These are the activations of a small network on made-up records, seen along a few directions, one row for each record.
Each row is followed by the record's values for the fields TIGO, ROMOB, POBA, BISE, FIBUB.
A field that a record lacks is written none.
The largest differences between rows may come from other fields.
(in the rows, 500 means zero)
Strong random noise was added to every row along 13 fixed directions; ignore it. To show where, here is one row again and again, with new noise each time:
450  409  520  501  457  565  433  641  638  586  500  447  484  381  444  494  266  521  580  493  562  435  561  537  502  608  445  529  488
312  403  238  653  850  382  486  216  456  213  460  476  484  569  496  724  578  616  312  545  368  184  334  515  481  507  700  593  340
512  584  485  568  562  732  504  586  481  673  404  441  472  445  663  660  525  410  470  497  513  410  461  483  529  351  361  378  445
500  277  513  506  895  807  526  366  468  390  611  386  598  389  405  229  401  499  736  520  245  297  483  457  553  522  556  566  283
520  416  226  628  720  677  578  426  616  353  387  643  637  326  648  512  442  426  636  440  522  247  385  579  581  566  496  402  529
672  417  587  349  428  844  158  390  612  414  763  474  843  540  267  467  452  668  575  477  665  467  692  363  305  523  271  536  460
524  541  459  538  491  713  556  581  332  625  525  507  580  591  531  392  360  442  681  689  594  757  383  421  554  602  447  397  377
812  852  714  334  416  786  249  442  472  606  542  373  347  550  324  539  357  654  527  709  366  656  718  308  502  275  60  690  294
401  460  298  435  276  481  493  531  390  625  396  651  526  658  427  641  395  486  570  621  584  779  322  451  319  713  440  405  538
752  603  615  621  708  528  270  582  675  205  799  565  502  360  296  309  457  540  268  408  387  294  272  519  437  477  659  540  384
414  463  410  309  347  643  466  572  569  780  398  437  387  393  393  611  331  456  692  506  486  361  556  485  341  552  216  530  538
580  283  536  493  634  608  642  337  525  261  465  573  811  544  599  344  708  453  444  326  535  577  439  596  453  450  561  389  596
421  563  342  348  333  541  633  488  515  645  348  462  470  502  439  450  196  612  760  630  691  595  609  493  538  732  315  623  498
586  610  552  563  558  340  586  422  399  313  583  418  443  637  521  414  575  399  396  692  587  609  362  593  569  366  441  559  441
577  274  554  776  612  548  422  678  653  480  291  542  397  262  702  785  381  207  550  546  507  491  480  708  557  252  327  383  513

478  250  527  432  355  366  409  382  516  344  525  553  536  583  474  419  498  414  635  628  296  668  592  571  554  528  378  547  650 -> TIGO: gelol / ROMOB: bes / POBA: none / BISE: bukip / FIBUB: none
554  550  493  623  581  367  538  548  488  467  276  665  250  490  498  424  325  637  427  481  251  690  303  578  556  595  737  545  377 -> TIGO: none / ROMOB: bes / POBA: nat / BISE: bukip / FIBUB: none
438  455  505  711  639  564  368  483  506  367  692  414  819  569  636  608  564  633  392  487  803  449  692  419  690  518  705  475  424 -> TIGO: none / ROMOB: bes / POBA: mav / BISE: fiva / FIBUB: kipib
449  462  519  422  507  613  362  432  456  541  621  285  553  574  393  581  506  552  597  659  593  310  696  402  485  467  293  593  458 -> TIGO: puti / ROMOB: zib / POBA: none / BISE: fas / FIBUB: lapa
520  447  698  514  751  452  591  418  388  331  644  337  419  518  369  267  500  535  472  546  371  593  484  461  557  436  684  689  285 -> TIGO: bigut / ROMOB: zib / POBA: none / BISE: none / FIBUB: none
535  545  284  466  499  577  372  502  550  474  578  642  509  420  288  594  348  578  617  505  547  422  346  365  326  634  570  575  379 -> TIGO: gelol / ROMOB: fotup / POBA: none / BISE: fas / FIBUB: lapa
590  551  482  390  548  498  445  229  480  379  403  590  396  539  501  587  624  526  450  506  103  474  535  449  514  326  381  569  540 -> TIGO: gelol / ROMOB: zib / POBA: muna / BISE: fiva / FIBUB: kipib
503  270  351  620  508  550  479  341  409  311  681  621  736  619  729  334  466  232  867  795  531  626  480  548  757  573  382  383  598 -> TIGO: none / ROMOB: zib / POBA: muna / BISE: none / FIBUB: lapa
336  559  504  494  620  653  464  478  539  546  528  427  644  490  508  521  495  787  279  373  409  336  492  350  529  619  771  495  402 -> TIGO: gelol / ROMOB: fotup / POBA: muna / BISE: bukip / FIBUB: none
550  519  672  510  529  285  447  512  452  376  773  340  461  567  350  517  615  460  351  519  666  491  459  521  398  341  559  614  414 -> TIGO: bigut / ROMOB: fotup / POBA: mav / BISE: fiva / FIBUB: lapa
575  542  405  372  385  471  610  319  273  500  408  573  503  648  377  541  502  482  697  695  572  834  410  457  338  487  378  578  393 -> TIGO: gelol / ROMOB: fotup / POBA: mav / BISE: fiva / FIBUB: lapa
483  580  525  700  737  539  486  455  427  319  697  430  670  574  582  480  558  566  351  592  641  477  432  447  682  481  708  451  349 -> TIGO: bigut / ROMOB: fotup / POBA: mav / BISE: fiva / FIBUB: none
318  429  523  446  410  536  330  569  444  660  602  441  473  538  497  575  417  414  558  646  351  478  531  385  511  548  397  505  486 -> TIGO: none / ROMOB: fotup / POBA: muna / BISE: none / FIBUB: kipib
435  599  641  324  391  297  555  547  481  577  642  314  315  485  379  285  538  452  450  522  394  391  526  543  538  477  436  617  577 -> TIGO: puti / ROMOB: bes / POBA: muna / BISE: fiva / FIBUB: none
541  659  508  639  366  412  274  530  532  505  560  533  354  571  542  593  242  597  479  683  443  680  530  479  700  529  491  625  360 -> TIGO: none / ROMOB: fotup / POBA: muna / BISE: none / FIBUB: none
509  352  693  609  579  470  531  626  516  455  411  624  495  497  530  474  494  575  346  381  214  813  507  478  554  539  812  424  492 -> TIGO: gelol / ROMOB: bes / POBA: mav / BISE: fas / FIBUB: lapa
268  152  392  455  468  504  482  517  474  576  419  511  620  477  435  638  444  475  617  482  534  517  507  480  319  648  559  411  504 -> TIGO: gelol / ROMOB: fotup / POBA: none / BISE: fiva / FIBUB: kipib
631  594  505  579  451  627  367  489  515  550  423  661  516  560  620  596  583  458  448  483  282  601  552  412  589  436  435  369  563 -> TIGO: none / ROMOB: zib / POBA: muna / BISE: fas / FIBUB: kipib
556  444  353  690  595  464  537  432  464  356  298  626  430  420  567  633  328  456  659  623  531  646  444  558  600  508  542  530  400 -> TIGO: puti / ROMOB: zib / POBA: none / BISE: fiva / FIBUB: none
619  591  479  527  534  688  588  641  414  583  496  591  599  377  508  449  545  361  555  476  730  584  273  488  383  441  506  363  453 -> TIGO: puti / ROMOB: bes / POBA: mav / BISE: bukip / FIBUB: none
635  361  637  599  570  424  530  623  575  336  638  534  555  420  511  214  442  309  537  520  499  542  348  650  602  470  575  446  554 -> TIGO: gelol / ROMOB: fotup / POBA: muna / BISE: fiva / FIBUB: kipib
805  673  417  662  615  720  289  462  826  265  460  728  599  230  695  661  529  508  477  295  505  241  584  559  630  293  382  462  555 -> TIGO: none / ROMOB: fotup / POBA: none / BISE: fas / FIBUB: none
699  488  636  563  532  535  506  455  662  362  330  670  535  355  697  621  612  407  441  343  355  663  576  554  555  237  472  465  581 -> TIGO: none / ROMOB: fotup / POBA: mav / BISE: bukip / FIBUB: lapa
472  390  466  583  530  349  399  489  530  273  667  595  466  520  492  323  405  386  604  715  226  535  495  512  716  606  550  496  562 -> TIGO: gelol / ROMOB: bes / POBA: none / BISE: fas / FIBUB: kipib
460  492  407  551  670  518  713  380  204  430  530  499  598  669  538  415  757  386  482  500  684  594  142  502  381  436  720  427  355 -> TIGO: none / ROMOB: bes / POBA: none / BISE: fas / FIBUB: none
707  552  390  519  435  607  295  370  618  308  483  729  728  541  449  650  601  664  361  349  643  540  426  444  311  485  481  442  528 -> TIGO: gelol / ROMOB: fotup / POBA: none / BISE: fas / FIBUB: none
739  882  448  534  465  452  469  536  576  418  520  625  426  486  438  434  558  616  320  401  607  462  395  507  449  530  524  472  524 -> TIGO: none / ROMOB: bes / POBA: none / BISE: bukip / FIBUB: none
471  456  518  520  530  509  637  542  446  608  425  435  416  449  556  465  544  329  583  497  488  453  374  597  494  375  444  474  484 -> TIGO: gelol / ROMOB: fotup / POBA: muna / BISE: fas / FIBUB: none
658  506  760  443  454  419  490  592  463  416  521  518  468  532  301  350  472  606  377  449  490  867  510  487  346  464  630  549  425 -> TIGO: gelol / ROMOB: bes / POBA: none / BISE: bukip / FIBUB: kipib
534  275  568  469  463  495  534  599  509  590  432  414  507  399  300  558  409  444  645  483  881  523  507  635  169  488  327  547  504 -> TIGO: puti / ROMOB: zib / POBA: nat / BISE: none / FIBUB: none
336  444  416  530  333  207  468  328  546  296  572  476  461  653  646  494  435  468  622  754  476  528  695  565  845  582  378  618  656 -> TIGO: bigut / ROMOB: zib / POBA: none / BISE: fas / FIBUB: none
498  460  428  577  466  650  427  552  401  685  533  444  477  507  601  638  518  266  682  637  581  364  525  504  537  352  246  373  495 -> TIGO: gelol / ROMOB: zib / POBA: muna / BISE: bukip / FIBUB: kipib
666  583  622  404  538  520  577  496  532  396  484  511  379  394  450  190  424  405  667  632  144  570  607  501  675  464  341  575  588 -> TIGO: puti / ROMOB: bes / POBA: none / BISE: fas / FIBUB: kipib

Which values does each new row have?
263  337  451  420  531  443  679  358  482  494  451  409  514  570  630  447  683  482  422  368  411  293  457  585  511  506  596  499  605 -> TIGO: gelol / ROMOB: zib / POBA: none / BISE: none / FIBUB: none
615  390  526  492  366  568  426  553  616  464  314  702  582  421  480  731  486  465  491  345  638  665  520  526  282  448  420  404  622 -> TIGO: bigut / ROMOB: zib / POBA: none / BISE: fas / FIBUB: kipib
333  380  229  370  512  522  664  247  336  562  511  411  583  647  419  432  442  529  839  624  765  431  486  516  411  684  441  565  471 -> TIGO: none / ROMOB: zib / POBA: muna / BISE: fiva / FIBUB: none
336  421  398  421  352  477  319  414  460  555  694  432  568  644  462  640  590  474  481  573  443  338  482  407  408  553  453  442  541 -> TIGO: gelol / ROMOB: fotup / POBA: none / BISE: fiva / FIBUB: lapa
483  545  542  419  415  581  484  636  509  680  690  400  428  419  431  406  402  405  691  547  599  372  539  478  497  504  393  527  485 -> TIGO: gelol / ROMOB: zib / POBA: mav / BISE: fas / FIBUB: lapa
412  447  399  462  429  533  430  420  495  478  498  520  720  567  417  595  414  692  488  498  678  542  551  403  420  652  586  533  463 -> TIGO: gelol / ROMOB: fotup / POBA: muna / BISE: fiva / FIBUB: kipib
539  556  415  519  484  454  477  471  539  392  560  540  510  485  470  462  445  510  617  578  573  533  615  496  636  560  447  532  534 -> TIGO: bigut / ROMOB: bes / POBA: none / BISE: bukip / FIBUB: none
385  262  529  304  478  534  509  524  532  660  528  406  507  442  380  530  586  483  559  286  401  316  613  508  312  495  487  492  598 -> TIGO: gelol / ROMOB: bes / POBA: mav / BISE: fiva / FIBUB: lapa
377  551  492  515  387  528  583  720  502  812  418  417  483  479  531  662  443  558  489  415  821  524  553  509  379  558  585  451  487 -> TIGO: none / ROMOB: bes / POBA: mav / BISE: fas / FIBUB: lapa
366  744  402  536  457  359  871  762  359  789  402  419  111  432  657  249  287  281  751  709  408  621  292  558  835  588  546  541  430 -> TIGO: gelol / ROMOB: fotup / POBA: none / BISE: fas / FIBUB: none
698  530  747  585  403  241  438  515  600  298  442  574  329  535  680  372  425  366  500  707  247  901  741  647  923  339  290  535  678 -> TIGO: none / ROMOB: bes / POBA: mav / BISE: fiva / FIBUB: none
401  466  384  384  565  385  528  367  451  415  593  388  448  530  427  392  563  501  597  595  338  240  568  481  570  576  443  600  556 -> TIGO: puti / ROMOB: bes / POBA: none / BISE: fiva / FIBUB: lapa
540  579  662  536  314  477  184  758  668  667  491  596  299  406  487  677  299  574  347  468  258  599  598  414  556  536  499  527  510 -> TIGO: none / ROMOB: zib / POBA: mav / BISE: none / FIBUB: lapa
444  220  672  560  668  558  376  626  390  630  648  382  403  524  409  475  721  210  406  385  237  335  252  564  255  322  559  279  431 -> TIGO: none / ROMOB: fotup / POBA: none / BISE: bukip / FIBUB: none
491  479  559  438  504  565  641  456  338  661  464  367  442  515  482  600  649  371  523  491  686  533  408  519  309  304  413  510  399 -> TIGO: bigut / ROMOB: zib / POBA: mav / BISE: none / FIBUB: none
480  527  418  381  450  568  590  452  365  649  401  583  483  575  561  482  568  383  641  492  217  655  465  428  506  486  436  421  583 -> TIGO: none / ROMOB: fotup / POBA: muna / BISE: fiva / FIBUB: kipib
